A small network was shown many inputs. Here are its activations along a few directions, one row for each input.
In each table, some parts of the input vary, and every possible input appears once, in random order.
Descriptions start from the smaller parts, as in this example, which fits no table here: one of 2 separate values, together with either a single point or one of 9 places around a ring or (one of 4 places along a line, together with one of 8 places around a ring).
Shared parts are said once, and a part with two or three values counts as separate values.
In the rows, 128 means zero.

Other details of the inputs vary at random and push rows far along two fixed directions, the same in every table; ignore that.

Rows:
r1: [148  87 173 111 150 116 107 181 116  94 167 147 117 155 158]
r2: [131 145 113 133 123 127 136 132 128 136 119 124 123 121 119]
r3: [131 140 101 131 118 119 156 124 134 131 111 134 127 146 127]
r4: [142 142 128 130 121 128 133 131 130 132 129 110 131 116 118]
r5: [129 141 120 134 120 128 134 127 128 133 119 124 126 119 120]
r6: [132 144 133 143 121 128 140 125 121 126 123 116 126 122 125]
r7: [127 143 106 128 114 119 150 117 136 134 106 131 127 141 124]
r8: [149 136 133 127 120 125 132 137 129 127 134 107 138 117 118]
r9: [143  89 170 118 152 118 111 183 117  98 168 150 106 155 165]
r10: [ 73  62 146  92 154 154  64  64 144 135 151 147 154 126 144]
r11: [130 137 137 140 120 129 136 113 127 126 129 104 138 119 121]
r12: [145 142 128 125 121 127 134 132 130 132 126 112 139 117 119]
r13: [128 140 129 137 121 128 135 119 127 131 124 117 128 117 122]
r14: [145 137 132 124 120 125 129 130 131 130 132 105 142 116 117]
r15: [130 144 134 143 120 129 138 116 123 127 124 110 133 122 123]
r16: [146 135 134 130 121 126 130 134 129 128 136 103 134 115 117]
r17: [143 142 132 122 122 124 133 133 129 130 128 116 141 122 118]
r18: [118 142 106 144 126 131 147 115 122 134 113 127 128 131 122]
r19: [141 145 124 126 120 124 138 139 129 131 117 124 133 122 114]
r20: [130 144 103 137 126 131 142 129 126 136 118 127 124 125 120]
r21: [138 139 125 126 122 129 132 129 132 134 125 119 131 116 118]
r22: [139 141 125 129 113 119 148 121 135 128 119 118 132 138 127]
r23: [134  87 163 121 152 120 108 185 115  98 160 164  94 158 165]
r24: [134 134 137 136 121 129 133 120 128 126 133 103 135 117 120]
r25: [137 143 120 128 120 127 134 134 131 134 117 123 130 119 116]
r26: [139 137 134 135 120 128 132 126 129 127 132 103 136 116 118]
r27: [133 140 133 139 121 127 136 123 125 128 129 111 131 119 124]
r28: [127 142 132 143 121 129 137 117 124 129 120 119 128 122 124]
r29: [129 145 122 141 118 126 138 123 125 131 115 121 126 118 118]
r30: [126  89 171 127 151 125 110 162 112  96 163 149 106 156 169]
r31: [122  87 149 130 158 122 115 172 111  99 157 167  96 165 169]
r32: [134 143 106 133 127 126 144 136 128 137 121 129 128 126 120]
r33: [131 141 116 128 124 125 133 135 129 136 117 129 128 124 121]
r34: [135 142 128 138 121 125 136 128 126 130 125 116 126 118 122]
r35: [132 144 107 143 126 127 144 133 124 133 118 127 121 127 122]
r36: [136 140 123 128 113 119 147 121 135 129 115 124 128 138 127]
r37: [ 58  95  90  99 141 164  86  29 153 166 110 149 165 112 115]
r38: [119  93 157 131 152 122 118 168 109  98 150 163  96 163 168]
r39: [132 141 109 126 127 127 139 131 129 137 117 133 136 128 116]
r40: [136 143 107 132 126 126 145 138 128 136 118 128 128 126 120]
r41: [137 138 132 137 123 127 134 128 126 128 130 112 129 120 123]
r42: [130 146 115 136 122 128 139 135 125 132 118 125 120 123 123]
r43: [128 147 114 140 123 128 138 128 125 133 116 123 122 122 120]
r44: [ 65  71 114  74 155 157  60  59 155 155 128 169 159 123 128]
r45: [132  87 164 117 151 122 103 172 119 103 161 158 103 152 163]
r46: [ 60  88 103  89 140 162  66  32 159 164 117 149 164 102 114]
r47: [135 139 129 134 122 127 134 129 127 131 126 119 125 119 123]
r48: [138  89 166 115 153 118 107 179 119 101 161 156 105 154 164]
r49: [ 70  59 134  81 157 157  54  62 151 144 148 158 154 123 142]
r50: [122 142 117 140 124 129 135 122 124 132 115 126 123 123 122]
r51: [143 139 132 132 120 128 134 128 130 128 133 102 134 116 117]
r52: [119  95 158 134 151 120 120 168 110  99 148 164  96 164 168]
r53: [133 144 104 134 125 129 142 132 128 137 120 127 125 123 118]
r54: [135 141 121 129 120 127 133 134 130 134 119 125 130 120 117]
r55: [135 143 118 133 124 124 140 142 126 133 121 127 122 126 122]
r56: [139 136 127 127 112 119 142 115 135 129 123 111 138 133 123]
r57: [132 140 116 128 112 120 147 122 135 129 109 129 127 140 125]
r58: [127 145 126 143 120 128 139 124 122 128 114 123 125 123 122]
r59: [143 145 127 123 119 125 135 132 130 132 120 120 138 119 115]
r60: [126 142 129 144 120 127 140 126 122 125 116 124 123 127 124]
Description of these inputs: one of 6 places along a line, together with either a single point or one of 9 places along a line.
Question: The inputs of r30 and r6 match in every part but the place on the line of 6. If r12 is changed in the same way as r30 into r6, which row does it become?
Answer: r48
Question: The inputs of r57 and r3 match in every part but the place on the line of 6. If r23 is changed in the same way as r57 into r3, which row does it become?
Answer: r53
Question: Which other rows does r59 become when the place on the line of 6 takes its other values? List them by row number.
Answer: r1, r17, r19, r39, r44
Question: Start at r52 and move only the place on the line of 9, one step at a time. The first step leads to r38. Which rows follow, in order?
Answer: r50, r43, r42, r2, r55, r33, r44

Rows:
r61: [132 114 119 101 134 132 110 121 141 140 138 126 151 119 118]
r62: [113 103 140  97 128 130 101 109 144 129 123 150 140 137 133]
r63: [102  85 139  83 140 136  84  95 149 134 136 155 146 138 137]
r64: [ 99 121 118 131 129 129 130  99 130 131 112 149 123 144 137]
r65: [102 119 114 129 128 131 130  99 133 132 117 145 125 143 137]
r66: [171 172 173 164  94 126 150 116 119 118 141  36 150  80  98]
r67: [123 137 102 141 126 129 147 120 126 132 120 125 124 136 126]
r68: [ 84 105 126 126 133 132 117  95 131 126 110 164 120 150 145]
r69: [168 158 127 172 125 104 182 198  99 102 133 122  93 153 141]
r70: [121 102 130  96 144 139  89 125 139 138 142 141 142 115 124]
r71: [149 178  97 163 104 116 186 134 122 133 102 103 121 130 113]
r72: [153 166 109 122  99 121 153 114 144 145 106  98 150 112  99]
r73: [147 170 103 126 108 132 137 122 138 152 107 101 147  88  87]
r74: [159 149 151 173 134 105 164 222  88  92 135 145  67 153 156]
r75: [ 62  66 120  99 166 158  66  77 138 141 138 178 135 132 148]
r76: [155 163 103 120 104 124 152 115 146 150 111  94 155 109  96]
r77: [133 114 119  98 131 132 112 119 144 138 136 123 149 123 120]
r78: [151 165 105 124 111 130 144 123 136 149 114  96 152  98  92]
r79: [129  58 246 159 167 116  98 192  83  50 207 138  77 173 212]
r80: [158 136 146 164 139 107 165 212  94  92 145 142  81 164 158]
r81: [129 149 109 114 117 138 113 111 142 156 111 114 147  89  93]
r82: [ 78  87 122 114 156 149  86 100 131 135 132 170 122 130 144]
Question: What is each input in this table made of?
Answer: one of 2 separate values, together with either a single point or one of 10 places along a line
Question: The inputs of r74 and r81 match in every part but the choice among 2 separate values. If r80 is changed in the same way as r74 into r81, which row does it become?
Answer: r78

Rows:
r83: [144 169  99 151 115 125 167 131 123 137 108 108 130 120 106]
r84: [139  99 171 122 142 124 113 159 118 104 163 131 116 148 160]
r85: [ 76 108  98 100 123 153  94  36 154 159 104 140 162 110 112]
r86: [123 116 131 126 141 126 127 143 122 120 133 144 119 145 144]
r87: [108 114 111 120 139 137 120 115 132 133 126 145 128 134 131]
r88: [131 103 156 114 141 125 107 148 125 112 149 144 122 139 141]
r89: [119 106 138 119 140 123 117 148 124 113 132 160 110 153 148]
r90: [155 174 108 147 109 114 172 161 121 132 107 122 112 130 117]
r91: [133 111 129 121 142 128 113 145 129 126 146 138 123 130 136]
r92: [157 164 125 159 108 113 169 151 115 120 113 104 117 136 122]
r93: [133 100 161 118 138 126 110 142 124 108 153 138 124 139 147]
r94: [124 100 149 125 140 118 122 158 120 105 138 161 107 158 156]
r95: [138  95 163 123 144 119 112 162 124 107 164 136 108 147 157]
r96: [127 183  90 133  87 144 146  54 154 167  87  68 170  77  68]
r97: [ 85 120  88  97 125 160  90  29 157 176 108 115 185  82  87]
r98: [129  97 159 121 138 125 110 144 125 108 157 129 119 139 149]
r99: [158 171 118 140 104 119 159 135 128 139 109  99 133 107 105]
r100: [131  99 145 119 147 128 108 154 124 114 151 142 119 139 146]
r101: [165 161 141 154 107 114 164 154 119 117 134  86 126 119 115]
r102: [168 158 131 150 115 114 157 176 113 116 126 108 115 124 120]
r103: [111 136 112 121 126 136 123  96 139 142 111 132 141 125 117]
r104: [113 129 107 124 136 139 131 105 130 140 121 131 137 126 123]
r105: [126 102 133 121 147 123 122 166 121 114 142 163 101 157 156]
r106: [133 110 142 123 143 130 115 143 124 120 150 130 129 131 140]
r107: [155 161 123 149 118 112 167 168 115 120 115 123 113 137 122]
r108: [123 114 129 127 140 127 126 144 123 121 131 147 119 145 140]
r109: [ 95 106 102  98 136 150  87  73 150 160 127 135 157 103 111]
r110: [120  99 145 132 141 122 119 138 123 111 148 142 119 152 152]
r111: [131 111 135 117 139 126 111 149 131 124 142 139 121 131 137]
r112: [125 130 131 114 126 135 114 107 133 137 127 121 146 114 118]
r113: [ 95 102 126  98 133 149  90  65 151 151 125 131 165 106 112]
r114: [165 163 143 153 109 115 164 154 117 117 136  83 126 120 120]
r115: [129 175 123 170 114 133 155 116 115 134 110  95 124 102 109]
r116: [ 96 102 127 101 131 153  89  62 152 147 130 121 163 108 116]
r117: [128 101 144 123 143 118 124 162 123 110 140 165 102 158 158]
r118: [155 158 132 153 115 110 167 156 113 112 122 115 116 139 134]
r119: [160 185 119 147  96 122 167 122 128 140 105  82 148 100  97]
r120: [156 171 115 147 111 124 156 136 123 136 117  92 141 106 104]
r121: [107 113 111 120 136 136 118 116 131 134 124 147 129 133 130]
r122: [ 85 109 100 103 133 149 101  72 146 151 110 146 148 119 118]
r123: [146 184  93 152  95 124 172 109 133 148  91  93 130 112  97]
r124: [122 117 125 120 135 125 124 144 130 125 128 156 112 146 142]
r125: [133 101 153 115 139 124 110 145 128 113 150 143 116 139 149]
r126: [133 174 113 167 112 130 157 121 117 139 105 103 113 101 107]
r127: [150 158 149 178 123 118 161 170  99 106 130 115  96 125 134]
r128: [129 100 147 116 144 127 106 155 124 113 145 141 119 138 143]
r129: [119 113 133 112 137 137 107 118 131 134 136 126 143 120 128]
r130: [144 172  90 147 109 124 167 133 125 143 105 117 124 118 108]
r131: [119 114 135 110 133 132 107 118 133 134 134 132 140 121 124]
r132: [120  99 139 127 141 120 121 141 126 116 146 148 110 152 154]
r133: [145 180 102 160  94 116 174 119 126 137 101  87 131 115 102]
r134: [ 93  93 123  97 143 150  81  80 147 147 132 138 158 113 120]
r135: [123 116 139 127 137 123 128 135 125 119 131 145 123 146 145]
r136: [146 181 107 160 100 116 175 117 125 136 107  83 137 116 106]
r137: [134  99 155 117 140 125 110 146 129 114 153 138 114 141 151]
r138: [123 119 132 123 139 124 126 141 124 122 130 147 119 145 142]
r139: [131 105 144 112 142 123 106 156 128 120 147 149 114 138 146]
r140: [123 115 116 125 143 128 130 144 125 127 137 151 112 144 143]
r141: [120 112 140 113 127 134 109 109 136 127 134 128 138 121 128]
r142: [ 87 108 119  94 128 157  85  39 156 160 122 120 175  98 110]
r143: [122 102 146 127 140 124 119 137 122 111 144 143 117 154 156]
r144: [ 96 103 113 102 140 151  90  71 149 151 130 129 163 105 112]
r145: [154 173 114 151 108 113 170 161 118 126 105 117 114 131 116]
r146: [140 171 129 174 112 125 160 144 107 121 110 104 106 111 116]
r147: [124 129 120 112 125 132 112 110 140 141 124 130 137 113 116]
r148: [122 111 136 129 131 125 124 132 125 116 130 140 115 148 146]
r149: [120 104 133 125 149 127 121 147 119 116 143 154 117 150 151]
r150: [ 95 133 100  99 120 153 100  48 151 171 108 112 177  87  95]
r151: [123 113 138 128 136 124 126 137 126 120 130 148 123 146 141]
r152: [134 101 156 115 142 119 108 170 120 107 150 147 111 145 149]
r153: [114 130 115 121 127 133 125 107 134 138 113 137 136 128 118]
r154: [157 167 124 158 107 112 171 149 116 120 112 110 119 132 120]
r155: [130 113 146 116 133 125 110 144 129 115 138 138 122 133 134]
r156: [155 168 111 157 114 115 173 159 114 124 114 115 118 130 116]
r157: [125 114 131 125 133 123 127 135 129 121 131 150 113 146 146]
r158: [130 108 151 117 133 125 115 141 128 116 138 136 126 132 137]
Question: The inputs of r138 and r107 match in every part but one. If r119 is changed in the same way as r138 into r107, which row does it become?
Answer: r113
Question: The inputs of r99 and r158 match in every part but one. If r95 is changed in the same way as r99 into r158, which row does it become?
Answer: r98
Question: What is each input in this table made of?
Answer: one of 4 places along a line, together with either a single point or (one of 2 separate values, together with one of 9 places along a line)
Question: Which other rows does r123 become when the place on the line of 4 takes its other values? List them by row number.
Answer: r92, r143, r148
Question: Which other rows does r128 become when the choice among 2 separate values takes its other values? List them by row number.
Answer: r122
Question: Which other rows does r118 become when the choice among 2 separate values takes its other values? List them by row number.
Answer: r142
Question: Which other rows does r117 become when the place on the line of 9 takes its other values? List them by row number.
Answer: r90, r105, r123, r124, r130, r132, r140, r157
